Each row below holds a small network's activations on one input, seen along a few directions.
In each table, some parts of the input vary, and every possible input appears once, in random order.
Descriptions start from the smaller parts, as in this example, which fits no table here: one of 3 separate values, together with either a single point or one of 11 places along a line or (one of 4 places along a line, together with one of 5 places around a ring).
Shared parts are said once, and a part with two or three values counts as separate values.

Other details of the inputs vary at random and push rows far along two fixed directions, the same in every table; ignore that.

A family of inputs:
R1: [-43 -47 -17   2 -29   3 -36 -40  -7  32 -14  21 -25]
R2: [  7  14  67 -45  24  15  -9 -22 -25   0 -63  15  24]
R3: [-26 -17 -40  -5 -27 -11 -30 -19  24  35 -36  36 -33]
R4: [-22 -57 -26 -23   0  19   8  13  35  54 -40  -6   8]
R5: [-14  21  45  19   7  -1 -22 -14 -34 -59  35  -1  11]
R6: [ -5  31  27 -29  33  17 -17   2 -24 -32 -10   1  10]
R7: [ 37  37  40 -25  -3 -34   5  -8 -48  24  -7   1   3]
R8: [-37 -22 -34 -19 -22 -15 -31 -17  23  37 -53  16 -41]
R9: [ 49 -27  82 -55  -7 -58  23  -5 -10  52 -76  14 -11]
R10: [-24  19 -74  56   1  28 -40   5  -2 -27  79  11 -36]
R11: [-30  -8 -83  50  -1  19  11  40  35  -4  47 -30 -29]
R12: [ -8  59  11  -3  23  -3 -20  10  -5 -59  22  -4   2]
R13: [-10 -39 -49  23 -26  11  17   0  40  30  14  11  -7]
R14: [ 18  21  27  13  40  40  33  28 -14 -34  18 -24  41]
R15: [-26  -6 -64  21   1  12   4  39  43   1  33 -25  -1]
R16: [-11 -43 -39   4 -30 -11  19   0  54  43 -31  14 -11]
R17: [ 36 -38 -25 -22 -12 -35 -29  -4  -6  67 -56   3  -3]
R18: [ 21  28  28  28   1  10  49   0  -8 -53  46   0  27]
R19: [  5  42  31  19   1   4  -3 -25 -31 -55  24  17   3]
R20: [ 31   4 -46  30  21  -9 -15   2 -21  32  45 -24 -18]
R21: [ 15  30  27 -13  25  11  41  31   5 -52  20 -24  37]
R22: [  0 -12  61   3 -15  -7  33  -3  -3 -23   4  -4  42]
R23: [  0  55  27 -22  34   8 -12  10 -18 -63  18  -5  14]
R24: [-28 -42 -44  47 -21  24  10   8  10   7  56  -8  -3]
R25: [ 66   0  65 -53 -19 -37  11 -28 -12  49 -75  -7  -5]
Description of these inputs: either one of 5 separate values or (one of 2 separate values, together with one of 10 places along a line).
Question: Change only the choice among 2 separate values in R10. List by row number the other rows that result.
Answer: R13
Question: Which other rows belong to the same alternative as R7? List them by row number.
Answer: R9, R17, R20, R25

A family of inputs:
R26: [ 31  30  86 -20   7 -14  54  -9 -18 -46  -3   4  30]
R27: [ -2 -13 -30   5   0  -3 -43  -7   0  22  -2   7 -32]
R28: [-10 -35 -52  10   2  10  -9  19  21  43   5 -16 -12]
R29: [-26  34 -48  28  19  33  -8  34   6 -44  61 -16 -11]
R30: [ -4  39  27   1  21  10  16   5  -2 -57  10  -5  19]
R31: [-30 -53   1 -24 -24  -4  -2 -26  29  42 -63  18   3]
R32: [ 23  22  53 -38   2 -36 -10 -19 -26  -6 -26   3  15]
R33: [-20   9 -38  51   9  33  -9  24  -5 -47  72 -14   3]
R34: [  4 -33   6 -13 -30 -19  23 -16  25  44 -41  13   1]
R35: [-26 -66   4 -22 -36 -10   2 -27  32  61 -55  21   0]
R36: [ 14 -11   5  -8 -14 -15  24  -2  17  22 -26   1   5]
R37: [ 39  56  87 -33  10 -31  12 -17 -41 -53 -31  23  21]
R38: [  4  12 -35  35  29  32  -4  44  -7 -13  64 -30  -2]
R39: [ 21  32  16  -5  12   7 -10 -19 -30 -12   5   9   8]
R40: [ -9  19 -13  19   7   3 -27   3 -29  -4  29  -7 -31]
R41: [ -7 -43 -68  14 -14   5  -9  15  27  47   0 -11 -17]
Question: What is each input in this table made of?
Answer: either one of 5 separate values or one of 11 places along a line
Question: Which of the alternatives is R28?
Answer: one of 11 places along a line

A family of inputs:
R42: [ -3 -10  -8  -4  -9  -4 -11 -13   1  23 -18   7  -9]
R43: [ -5   2  -7   5   5   3  -9   1  -5   1   6  -3 -13]
R44: [ -2   7 -13  11   0   3   4   7   3 -11  19  -4  -2]
R45: [ 15  33  35  -8  10  -6   3  -7 -20 -40   4   2  14]
R46: [ -1  11   7   0   5  -5 -10   2 -12 -11   6  -1  -3]
R47: [ -5  -3 -11   1  -7   0 -10  -9  -2  13  -3   5  -8]
R48: [  2  -5  -5  -4  -5  -4  -8 -10  -4  18 -16   4  -6]
R49: [-16  -9 -21  11  -3  11  -2   3   8   1  14   0  -2]
R50: [-11 -20 -14   5  -8   4  -3  -1  10  15  -2   1  -3]
R51: [  0 -11 -15   4  -3  -2 -12  -3  -1  17  -2   6 -13]
R52: [  4  -2   2 -12   0  -4 -14  -9  -4   8 -12   4   1]
R53: [-18 -29 -22   1 -11   5  -7  -3  17  26 -12   4  -6]
R54: [ -5 -12  -9  -6  -8  -6   1  -2  15  15 -17   3  -4]
R55: [-1  2 -5  4  4  8  4  8  4 -7  3 -3  1]
R56: [ 18  20  33 -13   7 -12  20   0  -5 -21 -14  -2  14]
R57: [ 2  5 -4  5  0  0 -7 -2 -6 -2  9  6 -7]
R58: [-19 -23 -22  -2 -12   7  -4  -3  19  22 -11   8  -6]
R59: [ 20  19  42 -12   1 -12  22  -4  -8 -23 -13   0  16]
R60: [-16 -30 -21   2 -14   1  -4  -5  16  29  -6   6  -6]
R61: [-11  -6   4 -10  -7  -8 -13  -7  -2   9 -11   8  -6]
R62: [ 1 -2 -2  3  4  5  4  5 -1  1  9 -5  5]
R63: [ -1  26  -9  17  16   7 -14  16 -18 -28  42 -11  -3]
R64: [ 12  25  41 -12   8  -7   9  -8 -15 -23 -11   2   4]
R65: [ -8  -7 -25   6   2  12  -5  11   9  10   9  -3  -4]
R66: [  3  52 -27  47  33  27 -11  32 -27 -58  90 -26 -10]
R67: [  1  -2  24 -13  -2  -3  12  -7   5  -4 -25   6  10]
R68: [ 7  5 -1 -2  3 -2  5  7  0  0  4 -5  2]
R69: [  7  21  35 -10   5 -12   0  -5 -16 -23  -7   3   7]
R70: [ -6  17  -9  14   9   9  -8   5  -9 -18  29  -5 -11]
R71: [ 13   4  27 -15  -3 -13   3 -13  -6   2 -24  13   1]
R72: [ -1  -8 -11  12   1   4   0   6   2   2  13  -5   0]
R73: [ -8  -8 -20   8  -7   3  -1   5   7   5  14  -2  -6]
R74: [  2  -7  30 -18  -8  -7  16 -14   3   3 -26   9  14]
R75: [  2  41 -29  45  30  30  -2  35 -16 -56  82 -24   3]
R76: [ 14  14  38 -10   0  -8  22  -5  -7 -20  -7   1  16]
R77: [-12 -13 -33  22   1  13  -8  11   6   6  25  -8  -7]
R78: [ 4  2 -5  3  1 -3  5  6  2 -1  3 -5 -1]
R79: [ 12  -6  29 -18  -2 -10  14  -8   0  10 -24   3  14]
R80: [ 10  -7  22 -12  -5 -10  13  -5   0   6 -21   1   7]
R81: [-12 -22 -15  -2  -5   5  -3   0  13  19 -13   2  -3]
R82: [ 20  15  36 -11   4 -11  20   0  -9 -19 -11  -3  14]
R83: [ 16   2  24 -18  -1 -11   2 -11  -8   9 -23  11   2]
R84: [ 22  26  44 -18   9 -12   4 -12 -19 -28 -17   4  15]
R85: [ -1   5  -4   1   2  -1 -16  -5  -5  -6   3   2  -3]
R86: [ -7  -8 -26  19  -2   8  -5  10   6   2  24  -7  -8]
R87: [-10 -10 -17   0  -7  -2   0   0  14  11  -3   3  -5]
R88: [-13 -22 -13  -6 -11   4  -3  -3  18  22 -20   7  -5]
R89: [ -5 -20 -22  -6 -10  -1 -16  -9   4  39 -16   5 -12]
R90: [ -7 -14 -26   0  -3   0  -6   7  13  23  -2  -3  -8]
R91: [-12 -20 -19   4  -4   6  -4   3  10  16  -3  -1  -3]
R92: [  0  -6 -19   7   0   3  -2  11   4  10  14  -8  -5]
R93: [ -5 -13 -17   2  -8  -2  -2   1  13  16  -6   1  -8]
R94: [-12 -25 -20  -3  -6   5  -6   1  12  29  -8   1  -3]
R95: [ 2 -4 -9  6  1  3  1  8  1  6 12 -7  0]
R96: [  9  17  42 -14   4  -3  23  -8  -5 -27 -15   5  21]
R97: [ 16  13  40  -7   3  -8  20  -6  -7 -21 -10   1  17]
Question: Changing only one part turns R46 into R69. The same change can be made to R78. Which row results?
Answer: R93
Question: What is each input in this table made of?
Answer: one of 4 places along a line, together with either one of 5 separate values or one of 9 places along a line
Question: Change only the choice among 5 separate values in R46. List by row number the other rows that result.
Answer: R43, R48, R51, R84
Question: Change only the choice among 5 separate values in R85. List by row number the other rows that result.
Answer: R42, R64, R69, R71
